These are the activations of a small neural network, seen along a few directions. Each row is one input.
In each table, some parts of the input vary, and every possible input appears once, in random order.
Descriptions start from the smaller parts, as in this example, which fits no table here: one of 5 places around a ring, together with either a single point or one of 11 places around a ring or (one of 3 separate values, together with one of 6 places along a line).
Shared parts are said once, and a part with two or three values counts as separate values.

Other details of the inputs shift rows strongly along three fixed directions, in all tables alike. That doesn't count.
To show where, the next rows are all for the same input, with only those details redrawn:
[-3 -9 -2  2 16  5 27 22 -4  5  7 -6]
[ -1   7  -9   3  42 -19  17 -11  11  -2 -15  -6]
[-4 -3 -1 -5 -9 12 -1 -3  6  0  8  0]
[-4 -3 -1 -4 -8 12 -1 -3  6 -1  8  0]
[ 13  -1   3 -19 -23   7 -38 -10  -7  45 -37 -33]
[ -1   7  -9   3  42 -19  17 -12  12  -3 -14  -5]
[ -1  12  -8  -3  18 -12  -9 -34  20  -8 -12   0]

A family of inputs:
r1: [ -3  14  -6  -5  13 -13  -6 -36  11 -14 -11   2]
r2: [-4 -3 -1 -5 -9 12 -1 -3  6  0  8  0]
r3: [ -3   6  -2  -1 -18   6   3  -2  -4  -3   4   2]
r4: [ -1   0  -2   6   9  -6  38  28 -15   0   3  -1]
r5: [ -2   5  -1  -1 -15   8   1   3   8   0   5   4]
r6: [  1  -1   9   3 -10  -1  -9   1  -2  -2  14   2]
r7: [ -6   3   5  -4 -16  -1   0   1  -4  -2   3  13]
r8: [ -3   4  -3   1 -13  11   0   1   8   0   5   2]
r9: [ 4 -2  3  0 -9  7 -4 -4  0 -2 14 -2]
r10: [  9 -16  -1   9   0  13 -26  10 -19 -25  -4  18]
r11: [  7  23  -7   8  17 -23 -12 -38  20 -16  -9   4]
r12: [  7  -1   2  12  16  -8  33  28 -10  -2  12   0]
r13: [  0  -2   6   1 -10   0  -7   0  -3  -3  17  -1]
r14: [-8 -2  6 -2 -9  5 -5  1  6 -1  9  4]
r15: [ -8   0   6  -3 -14   1  -1  -1  -6  -5   8   4]
r16: [-8 -3  3 -4 -9  6 -5  0  4  0  9  0]
r17: [ 13 -23  -7  16  -4   8 -28  11 -12 -19  -8  25]
r18: [ -8  -8   2   3  15  -8  31  25 -19   2   6  -6]
r19: [ 13  -2   6  -9  10 -15  -6  26 -17  57 -49 -30]
r20: [  4   2   9   2 -12  -1  -8   4   0   1  11  11]
Question: Describe the family of inputs behind these rows.
Answer: either one of 2 separate values or (one of 3 separate values, together with one of 6 places around a ring)
Question: Change only the choice among 3 separate values in r1. List by row number the other rows that result.
Answer: r2, r9

A family of inputs:
r21: [  4  -8   5  -1 -21  11 -14   7  -9   4   6   0]
r22: [  0  -3   4  -7 -25  15  -9   3  -2  12   5  -6]
r23: [ -6 -12   4  10  13   4  46  41 -12  -4  29   2]
r24: [  4  -2  -3   5  23 -10   8   6  -3   2 -11  -2]
r25: [  6   5  -2  -9  13 -10 -11 -13   2  22 -27 -22]
r26: [  7  -1   5  -4  -2  -5   1  14 -15  27 -13 -20]
r27: [ -9  -1  -8  11  31  -5  19  -8  14 -33  18  19]
r28: [  3   0  -3   4  19 -12   9   6  -5   2 -14  -1]
r29: [  0  -2   3   1 -19   8 -13  -2  -2  -9  11  10]
r30: [  2  11  -3   1   8 -14 -16 -24   8 -11 -13   7]
r31: [ -5  -2   1  -3 -16  15   4   4   3  -1  14   2]
r32: [  4  -2  -2   6  24 -12   8   8  -4   1  -9  -2]
r33: [ -5   3   4  -4 -22   8  -5  -5   3  -3  13   5]
r34: [ -2  -4  -1  -1 -18  13  -8  -1   1  -9   8  11]
r35: [ -2  14  -5  -5   6 -11  -9 -28  16  -4 -12   1]
r36: [ -5   2   2  -5 -23  10  -5  -5   4  -2  10   4]
r37: [ -3   5  -6   4   9  -3  -6 -20  14 -20   1  14]
r38: [  6  -3   4  -5   0  -3   1  16 -12  28 -14 -21]
Question: The inputs of r35 and r34 match in every part but one. If r22 is changed in the same way as r35 into r34, which row does it become?
Answer: r24
Question: Describe the family of inputs behind these rows.
Answer: one of 2 separate values, together with either a single point or one of 8 places around a ring

A family of inputs:
r39: [ -6   1  -8  -4 -13  11   2  -4   4   3  -5  -3]
r40: [ -5   3   6 -12  -7   6  -8  -9  -1   1  -3  -4]
r41: [ 12   1   2   5 -10   2  -7  -1  -2  -4   6   3]
r42: [  2   3   6  -1  21 -14  15  20 -14  13 -17  -6]
r43: [ 13  -5  -3   6  25  -5  19  17 -14  14  -7 -19]
r44: [ -1   2   5  -4  -6   5 -13  -5   4   6   4 -10]
r45: [-11  14   2   7  28 -22   7 -19  19 -28  10  20]
r46: [  5  -4  -8   5  18  -8  21  17 -21  11 -17 -18]
r47: [  9  -1   0   3  27   0  19  21  -8  17  -8 -19]
r48: [  4 -14  -1   4  -6  10 -34  -4  -3  -1 -17  10]
r49: [  4  -4   1   0  -7   1 -11  -8  -1   2   6 -10]
r50: [  0  -3   0   0  21 -18  16  17  -7  23 -15  -9]
r51: [  7 -17  -6  -8  -3  14 -36  -5  -2   2 -21  -1]
r52: [ -9  14  -8   1  21 -18  12 -23  20 -23   0  24]
r53: [  7  -1   4   5 -12  -6 -14  -5  -2   0   5   0]
r54: [-13 -22   6   4 -18  23  27  31 -14 -16  50  10]
r55: [-6 -2  0 -9 -7  7  4 -6  3  5 -4 -2]
r56: [  6   6  -3   3 -17  -3 -13  -7  -8  -3 -10   2]
r57: [-14   8  -6   4  30 -16  18 -25  24 -22   8  12]
r58: [  2   2  -7   3  14 -11  21  19  -7  15 -24  -7]
r59: [ -4   8 -12   7  27  -4  22 -16  26 -24  15  15]
r60: [ -6   2   7  -9  -5   2 -13  -8   1   5   2  -8]
r61: [  7   2  -2  -2 -12   8  -5   0   9   6   2   4]
r62: [  3   0   5   0 -11  -8 -15  -6  -7   2   2   2]
r63: [ -3 -12   8  10 -20  31  27  43  -6 -16  48  19]
r64: [  0   1   0  -1 -11  -1  -9  -4  11   8   1   2]
r65: [  0  11   1  -1 -14   2 -11  -3   0  -4  -9   3]
r66: [  1  -2   1  -8  -7   1  -7 -12  -8  -1  -3  -4]
r67: [-3 -4 -1 -3 -9  7 -3 -3  9  9  4 -8]
r68: [  5   2   4  -3 -13  -5 -11  -7 -10   1  -5   5]
r69: [  0   5   8   1  -9  -2 -15  -2   5   1   4   1]
r70: [ -5   7  -2  -5 -11  10  -7  -5   0  -2  -3  -5]
Question: Describe the family of inputs behind these rows.
Answer: one of 2 separate values, together with either a single point or (one of 3 separate values, together with one of 5 places around a ring)
Question: The inputs of r43 and r41 match in every part but the choice among 2 separate values. If r59 is changed in the same way as r43 into r41, which row does it become?
Answer: r61
